Input:
125	142	114	142	121	130
121	104	143	114	142	149
Output: 149, 143

Input: 129	149	134	137	117	122
Output: 149, 137

Input: 149	116	128	146	133
Output: 149, 146

Input:
135	131	137	131	134	142	128
118	124	121	122	112	101	127
Output: 142, 137

Input:
104	138	127	116	124
115	133	127	122	124
Output: 138, 133

Input: 131	133	157	124	126	121	123
Output: 157, 133

Input: 144	134	129	148	105
Output: 148, 144

Input: 156	126	115	131	116	110
Output: 156, 131

Input:
129	126	119	130	131
134	120	154	135	121
Output: 154, 135
---
[131 139 106 132 127 123 128]: 132

[[119 124 125 127 124 153 130]
 [120 123 134 132 131 112 119]
 [127 127 136 120 131 129 132]]: 132

[144 139 150 125 135 123 134]: 125

[112 128 124 102 137 141 145]: 102

[155 122 107 131 110]: 107

[[127 111  99 130 136 117 111]
 [102 139 102 125 133 138 142]
 [115 132 115 125 130 133 136]]: 125

[114 127 127 124 156]: 127
---
Input:
[[130, 129, 141, 114, 132, 126, 121],
 [136, 130, 144, 130, 140, 126, 123],
 [127, 123, 112, 105, 134, 133, 143]]
Output: 130

Input: [105, 123, 153, 122, 101]
Output: 105

Input: [101, 100, 123, 111, 137, 145]
Output: 101

Input: [134, 149, 130, 125, 126, 133, 128]
Output: 134

Input:
[[142, 145, 136, 146, 140, 146, 124],
 [126, 113, 117, 112, 132, 99, 130],
 [132, 138, 139, 138, 129, 140, 120]]
Output: 142

Input:
[[116, 151, 117, 140],
 [110, 126, 131, 128]]
Output: 116
---
[101 146 140 150 136 133 155] 101, 155

[126 119 143 114 157] 126, 157

[[157 118 127 133 120]
 [119 127 131 122 129]
 [105 140 127 115 142]] 157, 142

[125 156 129 123] 125, 123

[ 98 144 104 120 123] 98, 123

[[142 139 135 116]
 [136 155 133 153]] 142, 153
---
array([129, 128, 124, 105, 144, 109]) gives 105

array([[130, 107, 150, 155],
       [134, 121, 124,  99]]) gives 121

array([144, 137, 150, 116]) gives 137

array([103, 152, 120, 138, 111,  99]) gives 138

array([[147, 110, 138, 135],
       [146, 103, 147, 132]]) gives 103

array([133, 145, 154, 136, 123, 119, 118]) gives 123

array([139, 136, 138, 132, 150, 140]) gives 132

array([108, 145, 119, 105, 148, 146, 151]) gives 148

array([134, 144, 106, 140]) gives 144

array([[134, 128, 138, 115, 127, 156, 125],
       [149, 129, 105, 151, 124, 104, 133],
       [129, 121, 103, 148, 120, 118, 122]]) gives 120
---
[[112 129 113 150 109 113 114 140 142 142 114 141 112 142 141]
 [142 128 142 105 143 142 141 110 110 110 141 110 143 109 109]
 [144 128 144 105 147 144 142 115 112 112 143 114 144 113 115]
 [115 127 114 151 113 115 115 143 148 146 115 145 114 145 146]
 [112 127 112 152 110 113 113 141 145 143 113 142 112 143 142]
 [109 128 108 156 105 107 110 142 147 147 112 144 108 145 144]
 [141 128 142 108 143 142 141 117 115 115 140 116 140 116 118]] => 112

[[119 120 119 139 117 118 120]
 [111 141 142 127 142 142 142]
 [130 119 117 135 118 118 118]
 [141 126 126 109 125 126 126]
 [151 131 131 112 130 131 131]] => 130

[[136 126 128 131 121 127 141 111 146 122]
 [125 128 127 120 109 124 147 113 153 129]
 [128 130 126 126 115 114 129 112 139 112]
 [122 132 131 121 107 122 141 126 147 137]
 [129 127 133 131 115 132 126 120 147 127]
 [116 122 120 112 118 129 148 115 145 132]
 [136 119 135 118 110 129 147 110 144 112]
 [121 118 125 128 115 128 146 108 141 119]] => 116

[[133 142 134 133 134 138 136 136 133 136 133 136 138]
 [139 113 141 139 138 122 116 118 138 119 139 120 121]
 [154 110 157 155 152 117 117 117 153 117 153 117 117]
 [118 103 116 118 117 109 112 111 118 111 117 112 110]
 [112 147 107 110 114 141 140 140 113 140 112 140 141]
 [113 145 110 113 113 136 142 140 114 139 112 137 136]] => 118

[[119 130 127 124 127 129 130 136 116 136 117 126 130]
 [108 134 128 122 129 128 106 131 123 135 147 121 134]
 [122 126 123 123 129 128 145 122 122 132 122 130 134]
 [134 129 115 119 127 129 134 124 116 127 139 119 132]
 [138 139 120 124 129 129 136 135 120 135 132 131 123]
 [114 124 118 121 128 128 122 143 130 114 134 125 132]
 [151 123 125 132 129 128 128 117 117 141 119 132 123]
 [127 118 117 115 126 127 127 116 126 123 150 115 134]
 [136 119 113 122 128 127 132 137 128 119 133 127 123]
 [135 128 134 123 128 127 127 119 132 132 143 118 130]] => 127
---
125	116	132	121	132	126	133
129	133	125	124	125	136	127
130	117	124	105	131	136	128
→ 128

135	120	102	122
107	129	156	151
→ 151

119	153	140	133	125	107	140 → 140

118	134	129	125
125	119	98	131
→ 131

132	154	136	152	143 → 143

120	129	126	101	131
112	140	121	117	116
→ 116

125	149	148	128	129	135	127
133	125	120	128	128	101	157
135	141	125	128	128	114	106
→ 106

128	129	136	155	133 → 133

121	126	119	122	129
129	151	153	137	104
→ 104
---
[114 125 142 116 147 124 156]: 125

[[131 123 127  99]
 [130 126 118 133]]: 123

[126 137 133 152 111 119 134]: 137

[133 138 132 156 143 137]: 138

[139 140 102 121 130 134]: 140

[[145 128 126 114 131]
 [122 128 133 128 124]
 [109 136 122 157 137]]: 128
